a =
[[ 39   5  -9 -17  -3  33  31   9  14]
 [-45  -1  -9  16 -11   7 -20   9  -8]
 [-36  -2  15 -11 -27   9 -32   9 -55]
 [ -4  -1  -4 -11 -10   9  -2   9 -17]
 [ 29   3 -21 -11  20   9  29   1  54]
 [ -4  -1  17 -11 -10 -14 -11   9 -25]
 [-15  -1   8 -11 -17   9 -14   9 -37]
 [ -4  -1  -9 -11 -10  18  -2   9  -8]
 [ 21  -1   6 -11   0   9   1   0  -8]
 [-29  -6  25 -11 -13  -8 -30   9 -52]
 [-55  -1  -9  26 -10 -16 -32   9  -8]
 [ 18   4 -14 -11  -7  26  21   9  24]
 [  8   1 -10 -11 -10  23  12   9  14]
 [ 24   2  -9 -11 -10  30  21   9  12]]
Rows and columns are counted from 1.
row 1 col 1	39
row 3 col 8	9
row 7 col 9	-37
row 11 col 2	-1
row 13 col 2	1
row 14 col 3	-9
row 9 col 1	21
row 6 col 1	-4
row 1 col 2	5
row 10 col 1	-29
row 13 col 1	8
row 5 col 4	-11
row 9 col 2	-1
row 7 col 4	-11
row 4 col 3	-4
row 7 col 8	9
row 11 col 3	-9
row 3 col 2	-2
row 6 col 2	-1
row 4 col 9	-17
row 7 col 5	-17
row 12 col 9	24
row 7 col 7	-14
row 8 col 2	-1
row 5 col 2	3
row 2 col 2	-1
row 5 col 3	-21
row 10 col 9	-52
row 3 col 5	-27
row 11 col 4	26
row 10 col 6	-8

arr =
[[110  98  58  51 119  68 144  59  57  69 104  65]
 [ 59 108  57 113 200   9 176  47 165  26  64  42]
 [106 106  58  55 120  68 156  57  63  62 107  61]
 [110 101  62  53 121  73 144  58  63  65 104  62]
 [ 61 106  55 112 198   9 176  47 159  27  63  43]]
Indices start at 1.
(1, 1) -> 110
(4, 3) -> 62
(2, 9) -> 165
(4, 1) -> 110
(1, 10) -> 69
(3, 8) -> 57
(2, 5) -> 200
(1, 7) -> 144
(5, 1) -> 61
(5, 8) -> 47
(4, 12) -> 62
(4, 9) -> 63
(1, 6) -> 68
(2, 4) -> 113
(4, 6) -> 73
(5, 6) -> 9
(4, 7) -> 144
(2, 3) -> 57
(3, 1) -> 106
(2, 12) -> 42

M =
   9.1    -6.4    -7.1  -129.9    16.1    50.0
  39.2    49.9    10.6   -82.2    76.4   -74.0
 105.5   -22.8    -1.7  -101.8   122.4    53.5
Rows and columns are counted from 1.
(1, 1): 9.1
(1, 5): 16.1
(2, 6): -74.0
(2, 1): 39.2
(3, 3): -1.7
(1, 2): -6.4
(3, 1): 105.5
(2, 3): 10.6
(3, 6): 53.5
(3, 4): -101.8
